A small network was shown many inputs. Here are its activations along a few directions, one row for each input.
In each table, some parts of the input vary, and every possible input appears once, in random order.
Descriptions start from the smaller parts, as in this example, which fits no table here: one of 4 places along a line, together with either a single point or one of 9 places around a ring or (one of 3 separate values, together with one of 5 places around a ring).
Shared parts are said once, and a part with two or three values counts as separate values.
In the rows, 128 means zero.

Rows:
row 1: [119 115  96 153  60  24  23  89 121 204  72 157  94]
row 2: [101 105  97 145 146 129 149 128 115 128 130  98 185]
row 3: [108  95  95 138 144 175 162 138 163 116 128 143 152]
row 4: [130  67 184 133 107 187 130  89 133 115 182 119 179]
row 5: [131 178 182  62 134 112 161 125 133  67 137  94 105]
row 6: [147 122 111 179 181 159 154 170 110 158 157 121 141]
row 7: [139  97 131 137  56  48  11  78 162 192 116 144  45]
row 8: [114 149  86 104 149 161 171 153 163  81 111 117 114]
row 9: [122 181 145  60 134 128 181 140 139  76  96 147 111]
row 10: [117  89 135 136 145 159 141 121 160 110 178  81 144]
row 11: [127 107  98 140  59  70  25 102 164 196  72 201  59]
row 12: [119  71 148 139 106 203 149 106 135 119 133 180 186]
row 13: [106 154  89 116 155 118 155 140 113  92 114  76 146]
row 14: [153 175 105 141 186 145 161 183 113 118 138  96 106]
row 15: [161 210 164  95 172 110 174 168  92 107 126 132 105]
row 16: [113  81 146 143 107 156 138 100  93 127 140 134 219]
row 17: [120 144 127 106 149 145 149 139 157  74 155  62 107]
row 18: [159  97 163 178 140 188 143 140  80 158 171 163 175]
row 19: [116 184 144  75 142  88 165 127  95  84 101 109 140]
row 20: [158 138 113 180  89  53  20 126 119 237 105 186  48]
Question: The inputs of row 1 and row 20 match in every part but one. If row 19 is changed in the same way as row 1 into row 20, which row does it become?
Answer: row 15
Question: What do these inputs look like to the network?
Answer: one of 4 separate values, together with either a single point or one of 4 places along a line
Question: Which other rows agree with row 11 in the choice among 4 separate values? List them by row number.
Answer: row 3, row 8, row 9, row 12
Question: Change only the choice among 4 separate values in row 8. List by row number the other rows that result.
Answer: row 13, row 14, row 17

Rows:
row 21: [111  38  60 216  92 146  53 117 173 214 121 172 136]
row 22: [ 90 186  77  86 165 137 192 152 142  48 117  52 143]
row 23: [107  66 158 125 126 173 183  96 108  98 152 133 242]
row 24: [139 200  80 115 135  55 113 158  81 167  48 190  73]
row 25: [121 123 203  77  99 199 166  96 118  54 147 124 177]
row 26: [114 129 142  64  86  50  69  90 204 122 106 111  34]
row 27: [136 108 194 104  25 105  52  65 123 131 114 186 105]
row 28: [179 181 168 166 153  69  91 153  83 211 133 172  71]
row 29: [163 185 179 128 192 158 198 194  84 119 174 120 150]
row 30: [178  99 109 209 122 115  46 136 122 210 163 115  60]
row 31: [100  55  87 182 167 229 164 142 156 121 158 124 205]
row 32: [157 110 128 167 188 204 164 168 113 116 199  68 141]
row 33: [100 141 161  44 149 135 191 116 191  43 152  62 102]
row 34: [114  51 144 154  59  88  69  52 114 188 110 187 184]
row 35: [144 196 115  98 185 147 230 184  85  82  87 131 157]
row 36: [ 97 182  43 113 103  38  69 131 152 126  66 101  67]
Question: The inputs of row 36 and row 22 match in every part but one. If row 21 is changed in the same way as row 36 into row 22, which row does it become?
Answer: row 31
Question: What do these inputs look like to the network?
Answer: one of 2 separate values, together with one of 8 places around a ring

Rows:
row 37: [127 143  93  98 117 122 105 124 171 100 107  95  73]
row 38: [108 125  92 129 120 116 101 115 133 110 123  62 139]
row 39: [138 135  79 129 152 110 135 148 158 123 112  98  68]
row 40: [127 105 191 111 169 237 225 128 128  53 188  92 199]
row 41: [122 144  97 168 179 104 135 159 114 165 151 104 138]
row 42: [108 113 142 103  84  88 114  99 142 146  92 177 147]
row 43: [164 177 136 121 116 113 113 144 105 138 117 147  68]
row 44: [146 130 155 121 127  70 103 104  74 148 126 111 131]
row 45: [101 103  79 112  98 137 114 105 151 106  87 130 147]
row 46: [147 160 135 151 121 108 107 135  63 148 128 116 131]
row 47: [ 82 120 119 108  81 112 100  98 156 114  92 160 133]
row 48: [117 134 158 118 109  63 104 109 123 151 132 112 142]
row 49: [160 106 152 164 103 164 106 116  98 154 154 158 131]
row 50: [131  80 177 134  88 123 100  93 157 157 156 152 140]
row 51: [160  79 172 138 108 126 100  85 110 156 149 152 129]
row 52: [137 189 161  52 191 176 233 168 139  20 151  88 124]
row 53: [160 186 129 139 149 130 124 175 127 142 117 154  79]
row 54: [100 143 141  71 164 195 250 141 110  43 122 126 213]
row 55: [141 161 100 140 174 114 140 168 153 155 129 137  71]
row 56: [141 170 127 169 153 124 117 168  86 153 132 122 143]
row 57: [112 123  82 154 156 131 148 150 135 162 107 168 144]
row 58: [131 146 111 152 130 147 131 157 108 148  95 186 151]
row 59: [153 107 149 177 133 186 114 155 117 160 158 163 143]
row 60: [136 138 118 135  98 129 120 123  86 143  93 179 140]
row 61: [130  56 101 166 135 167 128 128 149 142 158 107 136]
row 62: [162 149 157  92 121  77 108 116 115 139 110 143  64]
row 63: [108 159 135  93 101  98  94 119 176 107 113 126  62]
row 64: [136 154 161  87 104  74 110 120 162 139 114 143  74]
row 65: [114 168 162  91 192 163 234 150  90  44 170  54 204]
row 66: [ 86 141 133 125 102  90  88 109 138 118 130  93 125]
row 67: [120 117  77 156 155 101 132 139 119 133 135  67 137]
row 68: [121  67 114 138  99 175 100 102 163 118 153 105 141]
row 69: [132  82 120 177 158 170 129 149 144 174 173 143 136]
row 70: [110  95  64 143 133 127 146 129 139 130  92 131 144]
row 71: [103  90 151 139  83 146  88  90 171 124 154 135 127]
row 72: [134 110 139 107 102  93 113  93  97 146  87 174 137]
Question: The inputs of row 59 and row 53 match in every part but one. If row 61 is changed in the same way as row 59 into row 53, which row does it become?
Answer: row 39
Question: What do these inputs look like to the network?
Answer: one of 4 separate values, together with either a single point or one of 8 places around a ring
Question: Which other rows agree with row 56 in the choice among 4 separate values? List them by row number.
Answer: row 38, row 41, row 44, row 46, row 48, row 65, row 66, row 67
Question: Change only the choice among 4 separate values in row 54. List by row number the other rows that result.
Answer: row 40, row 52, row 65

Rows:
row 73: [ 76 171  83  53 170 133 198 140 161  46  79 110 130]
row 74: [ 72  68  98 103 150 213 192 106 165  66 122 138 215]
row 75: [155 163  92 115 102  46  85 112  82 160  64 167  77]
row 76: [120 186  90 143 197 115 167 173  98 111 156  53  94]
row 77: [137 120 141 203 169 176 138 166  77 168 156 149 221]
row 78: [152 106 187 142 156 194 206 146 108 152 174 184 197]
row 79: [151 204 161  82 174 110 207 182 106 115 127 152 113]
row 80: [125  67 110 194  89 151  58 128 182 183 147 173  92]
row 81: [119  87 106 205 179 185 154 135  89 133 203  74 177]
row 82: [127  96 190 109  81 192 112  88 124  85 173  98 184]
row 83: [135 166  98 140 114  91  69 143 183 154 109 147  27]
row 84: [111  50 136 161  80  94  38  91 184 197 157 142 108]
row 85: [159  90 215 116 143 208 173 103 110  87 186 140 144]
row 86: [142 220 122 139 192 101 145 196  80 138 109 117 143]
row 87: [130 150 134  98  99  14  74  89 130 162  84 127  77]
row 88: [144  81  94 196  83 162  66 131 120 201 107 195 122]
row 89: [161 184 195  68 159 133 176 136 115  61 143 116  72]
row 90: [ 83 183 128  70 100  82 160 125 136  62  87 112 134]
row 91: [148 157  81  95 183 134 193 177 152  76 121  42 104]
row 92: [118  47 151 147  72  69  57  62 122 196 117 147 147]
row 93: [147  64 107 163  74 100  65  91  73 192  92 191 143]
row 94: [123 152 122 109 106  38  54 113 186 166 119 120  40]
row 95: [150 179  81 141 110 101  81 149 122 170  72 166  52]
row 96: [131 194 174  58 107 121 119 125 129  59 132  79 106]
row 97: [ 67  86 139 128  70 159 152  79 139  92 124 133 220]
row 98: [146  58  96 149 171 207 192 143 155  96 169  59 189]
Question: The inputs of row 85 and row 89 match in every part but one. If row 93 is changed in the same way as row 85 into row 89, which row does it become?
Answer: row 75
Question: What do these inputs look like to the network?
Answer: one of 2 separate values, together with either one of 5 places around a ring or one of 8 places around a ring
Question: Start at row 95 and move only the place on the ring of 5, one step at a time. The first step leads to row 75. Which rows follow, in order?
Answer: row 87, row 94, row 83
